A small network was shown many inputs. Here are its activations along a few directions, one row for each input.
Each table varies a few parts of the input and shows all the possible inputs, shuffled.
Descriptions start from the smaller parts, as in this example, which fits no table here: one of 4 places along a line, together with either a single point or one of 9 places along a line or (one of 2 separate values, together with one of 5 places around a ring).
Shared parts are said once, and a part with two or three values counts as separate values.
In the rows, zero is written as 128.

Other details of the inputs shift rows strongly along two fixed directions, in all tables alike. That doesn't count.

A family of inputs:
r1: [149 149  82 110 116 170 120 136 145 158 119 113 131 175]
r2: [138 157  94 126  88 104 125 118 128  97 133 114 118 175]
r3: [133 130 139 105 107 128 127  95 127 117 149 138 118 134]
r4: [114  98 152 146 146 103 126 158 114 148 137 134 117  94]
r5: [139 141 149 108 110 172 141 115 129 115 115 134 138 121]
r6: [139 167  97 110  98 116 118 120 115 128 142 125 147 161]
r7: [119 107 109 151 167  85 113 212 129 142 131 118 149 111]
r8: [135 134 131 128 121 156 142  91 142  99 131 144 150 107]
r9: [118 101 171 149 142 161 136 101 131 103 136 139 131  77]
r10: [153 190 151 118 168 141 140  67 163 150 103  76  98 130]
r11: [104  91 191 124 123 151 151  55 113 123 129 145 114  76]
r12: [154 143 106 133  74 113 117 130 146 108 141  98 128 166]
r13: [155 163 118 100  92 137 128 147 127 138 130 127 137 164]
r14: [141 141 137 120  96 149 124  99 133 126 134 136 135 103]
r15: [100 111 134 157 177 111 138 148 116 115 126 148 135 101]
r16: [136 159  53 117 122 148 109 115 129 145 132 114 132 168]
r17: [102  88 132 139 152 166 136  76 132 150 118 136 107  95]
r18: [157 159 121  97  94 129 123 147 134 131 139 128 131 184]
r19: [119 106 108 140 169  72 101 203 111 148 122 123 143 124]
r20: [112 100 168 141 154 121 137 165 118 145  99 144 126 105]
r21: [ 86 103 188 121 124 142 155  49 110 112 137 159  95  92]
r22: [157 154 111 107  91 116 102 134 140 128 157 124 134 163]
r23: [142 120 136 129  94 130 136  85 131  93 127 126 100 132]
r24: [125 111 125 153 179 104 132 221 129 137 119 128 150 139]
r25: [132 132 129 111 118 148 130  98 127 108 127 132 142 105]
r26: [104  80 124 158 172 137 120 140 135 167 125 127 108 103]
r27: [137 169  86 111 111 128 121 127 124 112 128 129 155 144]
r28: [ 95 111 139 143 159 100 124 146 102 133 116 143 126  99]
r29: [118  96 130 158 148  73 137 213 129 137 109 111 114 164]
Description of these inputs: either a single point or (one of 4 places along a line, together with either a single point or one of 6 places along a line).
Which other rows does r1 become when the place on the line of 4 takes its other values? List them by row number. -> r16, r17, r26
Which other rows does r23 become when the place on the line of 6 takes its other values? List them by row number. -> r3, r8, r11, r19, r25
Which other rows does r25 become when the place on the line of 4 takes its other values? List them by row number. -> r5, r7, r27

A family of inputs:
r30: [116  98 137 146 149  87 131 166 121 143 128 122 110 133]
r31: [151 168 151  99  60 176 140  36 141  94 134 121 118 137]
r32: [111 113 115 150 202 132 140 152 137 172 101 103 105 139]
r33: [ 87  81 165 153 171 126 143 114 111 123 123 148 116  70]
r34: [145 167 105 101  83 149 121  94 132 114 138 130 141 151]
r35: [145 148  92 121 131  98 111 181 124 135 131 124 148 160]
r36: [ 75  66 208 147 164 135 158  95 109 126 121 151  94  58]
r37: [157 158  73 137 144  69 103 237 134 142 127 107 158 182]
r38: [ 77  63 190 156 171 147 154  95 112 120 121 157 110  45]
r39: [151 160 129  94  57 203 130  50 139 102 136 141 144 127]
r40: [ 93  78 188 149 158 115 152 117 115 132 121 136  97  90]
r41: [142 146  54 135 141  64  97 221 122 152 138 113 150 188]
r42: [159 181 129  93 103 215 127  17 162 136 135 115 122 127]
r43: [151 166 104 103  83 161 119 103 134 114 135 136 150 147]
r44: [106  95 122 148 148  95 125 164 115 145 132 132 115 125]
r45: [ 80  59 187 157 165 153 152  99 114 121 122 153 112  48]
r46: [160 178 121 105  84 147 127 102 140 105 131 119 141 152]
r47: [110 100 134 143 156  92 128 166 114 142 129 129 118 126]
r48: [159 184  91 102 115 173 115  77 151 153 108 100 134 140]
r49: [150 139  87 123 123 110 107 192 131 137 131 124 155 160]
r50: [149 149  99 122 131  94 114 182 129 134 129 120 147 164]
r51: [163 167 120 108  79 160 125 110 146 107 130 120 146 149]
r52: [ 98  74 183 149 160 132 147 140 123 131 118 143 117  81]
r53: [ 87  70 178 150 154 119 144 118 112 135 125 141  92  87]
r54: [ 97  79 189 146 161 130 149 130 118 129 117 146 112  78]
r55: [143 159 124 100  66 181 130  24 135  92 140 133 127 128]
r56: [144 164 127  97  69 183 131  25 138  90 138 136 132 122]
r57: [138 148  84 126 132 101 110 179 122 137 133 128 152 158]
r58: [146 143  97 134 120  85 113 176 134 134 132 105 127 172]
r59: [157 174 121 106  85 139 127 100 141 106 134 115 134 155]
r60: [115 103 135 141 159 106 127 177 117 139 124 139 132 115]
r61: [145 139  43 142 140  60  91 214 127 145 139 110 145 185]
r62: [115 107 141 141 160  89 132 171 122 138 125 126 122 125]
What do these inputs look like to the network? -> either one of 3 separate values or (one of 5 places along a line, together with one of 6 places along a line)
Which other rows does r54 become when the place on the line of 5 takes its other values? List them by row number. -> r37, r38, r43, r60
Which other rows does r44 become when the place on the line of 5 takes its other values? List them by row number. -> r30, r53, r58, r61

A family of inputs:
r63: [116 122 176 114 103 170 141  80 120 116 136 155 126  92]
r64: [159 168 128  93  89 137 123 135 129 114 130 136 155 151]
r65: [142 154  83 112 104 129 115  97 131 115 148 125 134 160]
r66: [111 107 158 112 112 174 140  62 122 133 136 149 104 111]
r67: [119  97 162 145 150 116 142 177 123 116 116 138 137 108]
r68: [155 153 108 116  85 153 120 134 140 107 139 131 154 150]
r69: [162 193  79 110 164 184 114 100 161 159 108 102 155 133]
r70: [130 104  72 149 160  90 109 219 128 154 133 119 135 173]
r71: [101  94 120 153 155  94 120 139 112 127 132 138 129  92]
r72: [114 108 155 115 100 170 132  67 120 128 130 151 120  87]
r73: [150 169  70 109 118  99 109 177 126 155 123 109 138 196]
r74: [ 95 111 133 151 168  90 138 135 112 132 118 123 107 118]
r75: [148 170 102 115  95 124 115 114 130  98 148 133 154 142]
r76: [117 105 166 140 157  98 135 152 128 159 122 114  99 123]
r77: [103  95 139 153 158 119 143 155 122 141 108 122 108 126]
r78: [114 112 154 153 165  79 135 137 129 134 127 108 100 116]
r79: [108  79 126 155 146 123 125 159 122 136 122 136 128 100]
r80: [166 157 121 118  92 139 126 120 155 125 127  97 120 168]
r81: [121 134 180 119 112 144 149  71 121  82 128 147 131  87]
What do these inputs look like to the network? -> either a single point or (one of 3 separate values, together with one of 6 places along a line)
Which other rows does r79 become when the choice among 3 separate values takes its other values? List them by row number. -> r71, r72
Which other rows does r77 become when the place on the line of 6 takes its other values? List them by row number. -> r67, r68, r70, r79, r80

A family of inputs:
r82: [104  94 155 149 151 192 148  52 143 132 112 122  97  69]
r83: [144 157 136 119 103 134 120 134 125 116 119 139 154 106]
r84: [105 110 154 114 143 147 139  65 114 110 136 155 132  86]
r85: [178 162  77  76  53 160 107 119 140 120 145 134 165 184]
r86: [130 150 138 120 108 121 150 119 131 116 110 108 119 162]
r87: [169 210  54  87 111 165 104  83 148 147 133 108 150 175]
r88: [111 118 175 136 160 193 165  74 140 135  98 129 105 101]
r89: [ 72  60 152 177 162 118 136 140 110 117 108 153 115  60]
r90: [ 82  55 169 188 170 117 142 134 117 122 142 132 114  76]
r91: [141 111  80 137 149  56  95 243 120 170 140 123 122 190]
r92: [140 124  82 138 175  69 120 250 124 131 121 119 162 179]
r93: [ 81  53 184 155 157 126 146 153 114 151 144 153 106  86]
r94: [159 131  90 134 169  56  99 251 129 144 129 114 172 148]
r95: [157 175 174  92  55 168 142  29 143 103 121 111 119 114]
r96: [171 197  95  98  71 156 128 122 151  95 149 116 155 196]
r97: [131 117  79 136 139  46 107 237 114 179 124 102 128 188]
r98: [182 177  66 112  62 136 103  96 153  98 148 111 127 185]
r99: [188 203 104  96  64 144 108 120 160 108 156 114 166 165]
r100: [101 114 171 125 141 135 139  52 115 118 141 150  91  94]
r101: [ 76  81 184 159 173 127 160 158  97 117 100 155 115  79]
r102: [197 202 107  90  66 132 100 113 153 109 143 111 139 176]
r103: [ 75  61 162 173 162  92 147 123 120 130 109 116  89  81]
r104: [152 134 126 107  62 196 137  25 145  76 137 137 138 110]
r105: [ 98  92 171 123  97 174 142  90 105 127 119 168 119  83]
r106: [164 178 156  95  93 216 133  29 162 127 115 116 130 104]
r107: [ 66  86 160 152 184 108 138 129  85 133 120 164 119  59]
r108: [133 129 114 112 128 174 119 117 140 168 120 120 121 139]
r109: [ 71  81 172 157 191 105 143 125 108 136 149 150 111  73]
r110: [142 133  91 146 171  54 116 246 124 139 126 111 124 196]
r111: [122 144  64 138 171  25 106 212 110 165 129 100 136 175]
What do these inputs look like to the network? -> one of 5 separate values, together with either a single point or one of 5 places along a line
Changing only the choice among 5 separate values turns r87 into r106. The same change can be made to r109. Which row results? -> r99
List by row number the other rows that have the choice among 5 separate values in common with r93. -> r85, r91, r97, r105, r108
